Each row below holds a small network's activations on one input, seen along a few directions.
In each table, some parts of the input vary, and every possible input appears once, in random order.
Descriptions start from the smaller parts, as in this example, which fits no table here: ring(5) and (point or ring(9) or (values(3) and line(4))).
Shared parts are said once, and a part with two or three values counts as separate values.

A family of inputs:
x1: [-14  -3 -13  31 -25  -6  -5 -21  15 -12  14  -6]
x2: [-36  -2  -4  11   6  22  -8 -17  15  11   5   8]
x3: [ 32 -21  -7  19   0   0  30  38   8 -12 -29  -5]
x4: [ 25   0   8 -21 -27 -28  12   3  16   7   3  -5]
x5: [-41   7  -6   0  32  38 -11  22 -11  16   8  20]
x6: [ 12 -21  -7  14 -40 -13   2   6  19  -5 -14  -1]
x7: [ 37  -5   2 -22  23 -27  31  41   5   4  -9   8]
x8: [-16  22  -2 -28  27  38   1  -2 -28  15  13   4]
x9: [-12  13   1 -23  13  10  -6 -31  -2  15  15   6]
x10: [-27 -10  -2  19 -11 -22 -10   1  28   6  29  14]
x11: [  7  11   3  -9 -14 -20  -1 -22  14   6  36  -7]
x12: [-31  -2 -10  16   3  24 -13 -27   3   4  -6   0]
x13: [ 48  -4  -3 -14   6 -14  32  25  -2 -12 -21 -11]
x14: [-12  -3  -5  39 -25 -13 -21 -22   0 -21   4 -13]
x15: [-10  26   5 -11  26  35 -16 -11 -50  -3  -5  -9]
x16: [-15  11   4 -26  24   1 -17 -18   3  18  22  22]
x17: [ 33   1   9  -7 -29 -31  -7  -9  -5 -13 -17 -15]
x18: [-11  24  -5 -21  23  39  -3 -11 -38   8   4  -3]
x19: [ 23 -17   1  12   5  -3  35  49  18 -11 -21   1]
x20: [ -7  17   9  -9  11   9 -23 -43 -24 -12  -6  -6]
x21: [ 13 -23   3  23 -37 -18  -8   3   5 -16 -25  -8]
x22: [ 13  14  -5  -3 -18 -17  -6 -33   3  -3  24 -12]
x23: [-42  -6  -2   4  17   9 -17  -5  17  18   9  21]
x24: [ 21 -19  -3   9  14 -13  28  55  17   2 -17  17]
x25: [ 50  -7   7  -7  11 -19  19  22 -15 -26 -32 -19]
x26: [ 14  15   4   6 -16 -22 -20 -35 -10 -15  11 -18]
x27: [ 31   2   1 -15 -31 -26   7  -7   7  -1  -7 -10]
x28: [-31  10  -1  17  23  46 -18   1 -38  -6 -12 -11]
x29: [-21  14   3 -33  34  26  -6   5 -27  19  17  20]
x30: [-38   5  -5   0  20  51   0   9 -15   8   5   5]
x31: [-30  12 -12  12  19  53  -7   3 -25   4  -3  -2]
x32: [ -8  15  -4 -17   9  11 -10 -41 -12   7   3  -1]
x33: [  4 -15   5  13 -34 -17  11  15  29   4  -7   4]
x34: [  0   5   6 -14  -2 -30 -10 -12  15  16  41   7]
x35: [-21  -4  -5  25 -21 -10   1  -9  27  -4  26   1]
x36: [ 34 -24   5  26   5  -3  16  36  -3 -26 -37 -12]
x37: [ 18  -9  11 -28 -16 -38   5  12  16  13   9   9]
x38: [ -3 -24   6   5 -22 -27   4  24  30  11  -3  18]
x39: [-29  -2  -1  24   5  19 -27 -29 -12  -8 -15  -8]
x40: [ 40  -2   5 -19  12 -17  37  36   7  -8 -12  -6]
- What do these inputs look like to the network? => values(2) and line(4) and line(5)
- The inputs of x34 and x22 match in every part but the line(4) part. If x24 is changed in the same way as x34 into x22, which row does it become? => x3
- Change only the values(2) part in x15. List by row number the other rows that result. => x28
- Start at x7 and move only the line(5) part, one step at a time. The first step leads to x37. Which rows follow, in order? => x34, x16, x29
